These are the activations of a small neural network, seen along a few directions. Each row is one input.
In each table, some parts of the input vary, and every possible input appears once, in random order.
A made-up example of a description, with smaller parts first: one of 5 places around a ring, together with either a single point or one of 11 places along a line or (one of 2 separate values, together with one of 6 places along a line).
Shared parts are said once, and a part with two or three values counts as separate values.

Other details of the inputs vary at random and push rows far along two fixed directions, the same in every table; ignore that.

Table:
x1: [  3.6 -12.4  28.9  40.4   6.7  11.2  -9.7 -14.6   6.0 -15.2 -44.8]
x2: [-13.1  -0.7  17.7  45.2  11.0  23.1  15.5 -16.5 -17.8 -21.0 -29.6]
x3: [  4.7 -20.6 -10.0 -35.9 -39.6 -34.8  -5.2 -19.8  45.9  40.6 -21.9]
x4: [  2.7  11.2  10.8  19.7   8.0  20.7  -8.1  -4.6 -19.3 -33.1 -13.7]
x5: [-11.4  13.2  -6.1 -44.1 -15.5 -19.2   1.9  44.2   1.8  15.0  79.8]
x6: [  1.3   0.8 -29.9 -13.1 -22.2 -31.1 -21.8 -15.5  60.5  23.0 -45.7]
x7: [-10.6  -9.2  -2.1  39.0  21.3  22.2  10.7  -7.9 -33.7  -4.1 -10.8]
x8: [-20.5   1.9  -9.0 -40.0  -8.4   3.7  22.8   5.8 -32.9  16.9  46.0]
x9: [-14.7  19.4  -2.8 -48.0   1.8   9.3   3.1  28.1 -19.5  20.6  46.3]
x10: [  9.1 -25.0 -16.1  -8.3 -24.3 -34.6 -15.5 -21.4  41.0  34.0 -41.5]
x11: [  9.0  -6.5  -4.3  -7.3 -34.1 -18.6   5.3  15.0  17.0   0.6  17.4]
x12: [ 11.6  -4.5 -12.9 -13.0 -41.4 -17.0   1.0 -17.9  36.4  24.2 -47.7]
x13: [ 10.2 -26.4  -9.2 -24.7 -57.5 -66.5  -6.8  -7.5  66.7  30.6   1.7]
x14: [ -5.6  15.0  25.8  42.8  24.1  34.7  -6.4   7.2  -5.5 -21.6 -32.1]
x15: [  0.9 -15.9  15.2  49.0  32.4  17.9 -20.4  -5.3 -16.2 -27.2 -30.0]
x16: [ -8.0 -12.9  -7.0  50.9  12.7  10.0   2.0 -26.0  -1.1 -15.6 -42.9]
x17: [ -4.3   9.0  -3.5  13.6  24.0  15.4 -10.3  16.1 -14.7   7.8  -7.2]
x18: [ 17.3   2.9  21.5  39.0  20.9  16.1   6.8 -14.1  17.6 -14.9 -44.9]
x19: [ 10.6  11.9  18.5  24.5  37.9  27.2  -0.9  -2.0 -16.6 -31.3   4.8]
x20: [  6.8   0.9   2.4  44.4  18.0  24.3 -12.0  -3.1 -17.0 -29.7 -40.1]
x21: [-17.1  -5.7 -10.9 -37.4 -25.8 -24.8  27.9  17.2 -15.1   8.9  80.0]
x22: [-22.4   8.8   5.0   2.1  20.1  25.0  12.9  -0.6 -48.6 -29.3  40.3]
x23: [ -0.8  10.7 -14.8 -12.4 -26.7 -22.9 -19.1 -20.9  59.2  10.9 -36.7]
x24: [ 12.6  -5.1  -1.0  44.8   5.4  16.4  -6.8  -8.0  -7.8  -6.8 -53.9]
x25: [  5.2   9.9  -1.7 -49.2  10.4   5.5  17.9  17.5 -15.6  18.1  50.5]
x26: [  3.0 -12.4 -12.3 -37.3 -39.3 -45.4 -18.1 -30.5  51.8  20.0 -16.0]
x27: [ -3.5  19.7  19.0  -6.0  11.7  28.2   5.8  19.3 -54.3 -24.3  23.2]
x28: [ 10.9   5.8  17.0  -0.9  21.9   4.9  15.4  36.0 -26.6 -13.4  75.5]
x29: [  7.9   6.9 -15.4 -44.8  18.7  -2.2  10.6  17.2 -20.9  19.9  50.2]
x30: [  4.6   9.3 -12.8 -33.1  27.5   1.3   1.7  12.8 -20.6  -3.4  43.9]
Description of these inputs: one of 5 separate values, together with either a single point or one of 5 places around a ring.
The inputs of x15 and x20 match in every part but the choice among 5 separate values. If x13 is changed in the same way as x15 into x20, which row does it become? -> x11
Which other rows agree with x9 in the choice among 5 separate values? List them by row number. -> x5, x6, x14, x17, x23
Which other rows does x4 become when the choice among 5 separate values takes its other values? List them by row number. -> x19, x22, x23, x26
Which other rows agree with x21 in the choice among 5 separate values? List them by row number. -> x2, x7, x8, x16, x22
